A small network was shown many inputs. Here are its activations along a few directions, one row for each input.
Each table varies a few parts of the input and shows all the possible inputs, shuffled.
A made-up example of a description, with smaller parts first: one of 3 separate values, together with either a single point or one of 9 places along a line or (one of 6 places along a line, together with one of 8 places around a ring).
Shared parts are said once, and a part with two or three values counts as separate values.

Other details of the inputs vary at random and push rows far along two fixed directions, the same in every table; ignore that.
These rows show it; all are for the same input, with only those details redrawn:
[-6.20  1.24 -3.26 -3.46 -6.18  5.71  2.64 -3.84  6.53 -5.94 -3.79]
[-0.03 -0.99  0.38 -0.05 -0.36 -0.99 -0.89  0.40  0.67 -0.42  0.44]
[-0.71  0.04 -1.09  0.48  1.40  1.04  0.28 -0.45 -3.85 -2.27 -0.35]

A family of inputs:
r1: [-0.04 -0.70  0.20 -0.14 -0.24 -1.24 -0.62 -0.37  0.65  0.41  0.16]
r2: [-0.27  0.35  0.99 -0.27 -0.10 -1.07  0.46 -0.12  0.74  0.81  0.80]
r3: [-0.70 -0.45  0.82  0.29 -0.08 -0.83 -0.39 -0.43  0.70  0.97  0.40]
r4: [ 0.81 -0.83  0.85  0.18 -0.58  0.65  0.74 -0.16  0.72  1.61  0.95]
r5: [-0.27  0.97 -0.98 -0.02  1.48  0.83  1.11 -0.10 -3.73 -2.40  0.04]
r6: [ 0.74  0.38 -1.45  1.00  0.98  2.09  1.44 -0.95 -3.69 -0.92 -0.23]
r7: [ 1.05 -0.11  0.60  0.57 -1.05  0.56 -0.05  0.58  0.59  1.66 -0.25]
r8: [-0.71  0.04 -1.09  0.48  1.40  1.04  0.28 -0.45 -3.85 -2.27 -0.35]
r9: [ 0.39  0.30  0.29 -0.62 -0.05 -1.32  0.09 -0.07  0.84  0.37  0.58]
r10: [-5.25  2.20 -3.25 -3.31 -6.47  7.64  3.10 -3.65  6.57 -3.65 -4.09]
r11: [ 0.39 -0.67  0.19 -0.25  0.16 -0.92 -0.83  0.17  0.96 -0.08 -0.05]
r12: [ 0.69  0.15  0.33 -0.49  0.04 -1.08 -0.33  0.29  0.98 -0.14  0.35]
r13: [ 0.88  0.25 -1.60  0.42  1.40  2.63  0.90 -0.49 -3.52 -1.17  0.02]
r14: [-0.41 -0.15  0.78 -0.05 -0.51 -0.74 -0.94  0.31  0.41  1.14 -0.66]
r15: [ 1.49 -0.95  0.16 -0.19 -0.64  0.27  0.49 -0.07  0.75  1.08  0.70]
r16: [-0.84  1.54 -1.00  0.37  1.63  1.09  1.11 -0.23 -3.74 -0.86 -0.83]
r17: [ 0.25 -0.79  0.19 -0.20 -0.12 -1.05 -0.80  0.11  0.78 -0.02  0.00]
r18: [-0.12  0.41  0.71  0.34  0.11 -0.70 -0.10 -0.19  1.03  0.83  0.65]
r19: [ 0.12 -0.47  0.13 -0.13  0.14 -1.08 -0.67 -0.28  0.91  0.38  0.10]
r20: [-0.59 -0.43  0.34  0.15 -0.30 -0.91 -0.53  0.44  0.59  1.12 -0.38]
r21: [-0.25  0.17  0.75  0.43  0.29 -0.61 -0.19 -0.25  1.09  0.89  0.50]
r22: [ 0.85 -0.51  0.22  0.70 -0.94  0.35  0.37  0.68  0.69  1.60  0.04]
r23: [-1.07  1.00 -0.75  0.54  1.35  1.33  0.22 -0.51 -4.04 -0.68 -1.46]
r24: [ 0.26 -0.26  0.04  0.04  0.32 -1.00 -0.56 -0.13  1.11  0.35  0.09]
r25: [ 0.02  0.84  0.87 -0.53 -0.32 -0.82 -0.23  0.60  0.59  1.10 -0.23]
r26: [-0.42 -0.14  0.73  0.40  0.38 -0.62 -0.31 -0.22  1.08  0.88  0.34]
r27: [-0.56 -0.34  0.82  0.24  0.20 -0.70 -0.42 -0.37  0.88  0.91  0.35]
r28: [ 0.04  0.90  0.85 -0.28 -0.25 -0.74 -0.49  0.52  0.69  1.05 -0.32]
r29: [ 0.53 -0.47  0.10 -0.09  0.34 -0.84 -0.72  0.32  1.16 -0.11 -0.06]
r30: [ 0.04  0.61 -1.46  0.76  1.23  2.77  1.16 -0.16 -3.71 -0.04 -0.36]
r31: [-0.12  1.02 -1.26  0.59  1.69  1.21  0.55 -0.17 -3.44 -2.38 -0.12]
r32: [ 0.83  0.08  0.08 -0.15  0.06 -0.92 -0.51  0.35  1.11 -0.16  0.24]
r33: [ 0.41  0.23  0.30 -0.64 -0.16 -1.45  0.21 -0.02  0.77  0.28  0.55]
r34: [ 0.74 -0.53  0.71  0.84 -0.72  0.43  0.52 -0.19  0.80  1.45  0.82]
r35: [ 0.43 -0.25  0.24  0.15  0.10 -0.74 -0.71  0.62  1.15 -0.47  0.54]
r36: [ 1.43 -0.95  0.21  0.57 -0.91  0.31 -0.01  0.67  0.86  0.09  0.85]
r37: [-0.28  0.42  0.98 -0.25  0.01 -0.94  0.34 -0.17  0.80  0.89  0.84]
r38: [-0.45 -0.32  0.33  0.09 -0.01 -0.79 -0.57  0.50  0.77  1.05 -0.44]
r39: [ 0.68  0.02  0.36 -0.76 -0.14 -1.29  0.05  0.43  0.82 -0.18  0.40]
r40: [-0.70  1.46 -1.25  0.72  1.66  1.25  0.93 -0.17 -3.61 -0.87 -0.93]
r41: [ 0.42  0.06  0.45 -0.28 -0.10 -0.99 -0.45  0.61  0.95 -0.52  0.78]
r42: [ 0.02  0.87 -1.35  0.46  2.01  1.20  0.58 -0.56 -3.36 -1.95 -0.70]
r43: [-0.50  1.86 -0.87  0.59  1.54  1.46  0.50 -0.27 -3.71 -0.82 -1.22]
r44: [ 0.40  0.00  0.48 -0.53 -0.17 -1.07 -0.19  0.70  0.86 -0.47  0.87]
r45: [ 1.12 -0.41  0.74 -0.10 -0.91  0.77  0.17  0.61  0.51  1.81 -0.12]
r46: [ 0.61 -0.45  0.50  0.39 -0.32  0.82  0.14 -0.18  0.93  1.67  1.22]
r47: [ 0.56  0.28  0.02 -0.02  0.04 -1.08 -0.35 -0.09  1.06  0.30  0.39]
r48: [-0.72 -0.57  0.89  0.23 -0.18 -0.86 -0.37 -0.46  0.62  0.94  0.41]
r49: [ 0.23 -0.91  0.26 -0.26 -0.22 -1.08 -0.78  0.08  0.70 -0.04  0.01]
r50: [ 0.24  0.23 -1.11  0.56  0.97  2.59  1.76 -0.14 -3.92 -0.09 -0.63]
r51: [ 0.62  0.16 -1.47  0.64  1.26  2.72  0.79 -0.17 -3.55 -1.54  0.45]
r52: [ 0.13 -0.76  0.32 -0.03  0.01 -0.83 -0.95  0.49  0.94 -0.45  0.38]
r53: [ 0.61  0.46 -1.66  0.54  1.38  2.47  1.06 -0.94 -3.57 -0.71  0.17]
r54: [ 1.69 -0.86  0.08  0.35 -0.76  0.21  0.11  0.35  0.88  0.47  0.42]
r55: [ 1.76 -1.16  0.22 -0.31 -0.62  0.43  0.33  0.38  0.80  0.62  0.55]
r56: [-0.26  0.48  0.96  0.00  0.08 -0.86  0.08 -0.25  0.90  0.84  0.75]
r57: [-0.15  0.19  0.26  0.28  0.07 -0.70 -0.33  0.62  0.98  1.04 -0.28]
r58: [ 1.50 -1.25  0.34 -0.09 -0.77  0.52  0.21  0.71  0.77  0.25  0.98]
r59: [-0.11  0.28  0.62  0.13  0.05 -0.50 -0.88  0.55  0.87  1.08 -0.73]
r60: [-0.17  0.37  0.50 -0.42 -0.32 -1.16  0.32  0.76  0.63  0.96  0.02]
r61: [ 0.66  0.09  0.35 -0.74 -0.03 -1.16 -0.07  0.37  0.88 -0.09  0.44]
r62: [-0.01 -0.87  0.32  0.02 -0.27 -0.95 -0.91  0.43  0.76 -0.39  0.43]
r63: [-0.32 -0.12  0.24  0.26  0.17 -0.71 -0.46  0.65  0.96  1.02 -0.44]
r64: [ 0.26 -0.56  0.23  0.13  0.20 -0.75 -0.83  0.64  1.13 -0.49  0.38]
r65: [-1.30  0.48 -1.07  0.61  1.38  1.08  0.66 -0.44 -4.02 -0.76 -1.17]
r66: [-0.02 -0.58  0.14 -0.07 -0.14 -1.21 -0.64 -0.34  0.74  0.44  0.15]
r67: [-0.93  1.11 -0.76  0.49  1.64  1.45  0.18 -0.45 -3.86 -0.74 -1.52]
r68: [ 0.41  0.36  0.27 -0.37  0.02 -1.24 -0.17 -0.16  0.93  0.32  0.50]
r69: [ 0.04  0.77  0.88 -0.54 -0.43 -0.95 -0.11  0.66  0.53  1.01 -0.27]
r70: [ 0.06  0.59  0.64  0.15 -0.05 -0.49 -0.76  0.52  0.88  1.09 -0.57]
r71: [-0.18  0.45  0.49 -0.40 -0.20 -1.02  0.19  0.70  0.69  1.04  0.05]
r72: [ 0.43  0.05  0.06  0.06  0.23 -0.99 -0.44 -0.16  1.12  0.36  0.25]
Q: What do these inputs look like to the network?
A: one of 6 places along a line, together with either one of 3 separate values or one of 9 places along a line
Q: Changing only the place on the line of 6 turns r28 into r41. The same change can be made to r43. Which row results?
A: r31
Q: Changing only the place on the line of 6 turns r16 into r12. The same change can be made to r30. Which row results?
A: r13
Q: Which other rows does r10 become when the choice among 3 separate values takes its other values? List them by row number.
A: r7, r45
Q: Which other rows does r46 become when the choice among 3 separate values takes its other values? List them by row number.
A: r4, r34
Q: Which other rows does r32 become when the place on the line of 9 takes its other values? List them by row number.
A: r11, r12, r17, r29, r39, r42, r49, r61
Q: List by row number the other rows that have the place on the line of 6 in common with r19.
A: r1, r6, r9, r15, r24, r33, r47, r53, r66, r68, r72

A family of inputs:
r73: [ 0.40  0.90 -0.16 -0.48  1.11 -1.10 -0.39  0.57 -0.77 -1.61  0.30]
r74: [ 1.86  0.19 -0.09 -0.06  0.03  1.03  0.77  0.58 -1.03  0.00  0.76]
r75: [-5.27  1.90 -3.01 -2.05 -4.24  6.71  3.09 -4.26  3.79 -3.66 -3.51]
r76: [-0.75 -1.48  2.31 -0.77 -3.03 -3.06 -2.10  1.38  6.71  2.59  0.13]
r77: [ 1.17 -1.20  1.63 -0.72 -3.10 -1.81 -1.52  1.26  7.02  3.59  0.02]
r78: [ 1.60 -0.91 -0.53  0.26 -0.08  1.02  0.19  0.43 -1.19  0.22  0.00]
r79: [ 0.85 -1.27 -0.23  0.78 -0.14  1.20  0.05  0.61 -1.22  0.08  0.41]
r80: [ 1.25 -0.42 -0.19  0.28  0.28  0.62  1.30 -0.33 -0.97  0.19  1.35]
r81: [ 0.91 -1.21  0.00  0.58  0.13  1.13  0.19 -0.49 -1.16  0.22  0.97]
r82: [ 0.40  0.72  0.00  0.55  0.80  0.35  1.11 -0.42 -0.81  1.15  0.55]
r83: [-0.50 -0.50 -0.02  0.25  1.16 -1.04 -0.98 -0.56 -0.90 -1.45  0.46]
r84: [ 1.01  1.34  0.07  0.21  0.55  0.76  0.57  0.50 -0.87  0.97 -0.03]
r85: [-0.75  0.80  0.35 -0.02  0.93 -1.11  0.65 -0.46 -1.12  0.32  0.26]
r86: [-1.09  0.01  0.55  0.29  0.79 -0.59 -0.46 -0.62 -1.30  0.34 -0.12]
r87: [-0.40  0.32  0.00 -0.05  0.58 -0.70 -0.46  0.30 -1.34  0.35 -1.08]
r88: [-0.55 -0.56 -0.25  0.45  0.90 -0.96 -1.12  0.54 -0.97 -1.58 -0.11]
r89: [ 0.01 -0.12 -0.04  1.06  0.38  0.93 -0.14  0.52 -1.06  1.04 -0.39]
r90: [-0.18  0.28 -0.23 -0.10  1.33 -1.53  0.14 -0.38 -0.71 -1.45  0.85]
r91: [ 0.18 -0.20 -0.58 -0.10  0.96 -1.14 -0.98  0.38 -0.93 -1.43 -0.50]
r92: [-0.14  1.43  0.42 -0.36  0.68 -0.70  0.10  0.45 -1.19  0.14 -0.31]
Q: What do these inputs look like to the network?
A: one of 4 places along a line, together with one of 5 places around a ring
Q: Changing only the place on the line of 4 turns r86 into r75. The same change can be made to r85. Which row results?
A: r82
Q: Which other rows does r76 become when the place on the line of 4 takes its other values? List them by row number.
A: r79, r88, r89
Q: Which other rows does r77 become when the place on the line of 4 takes its other values? List them by row number.
A: r78, r87, r91
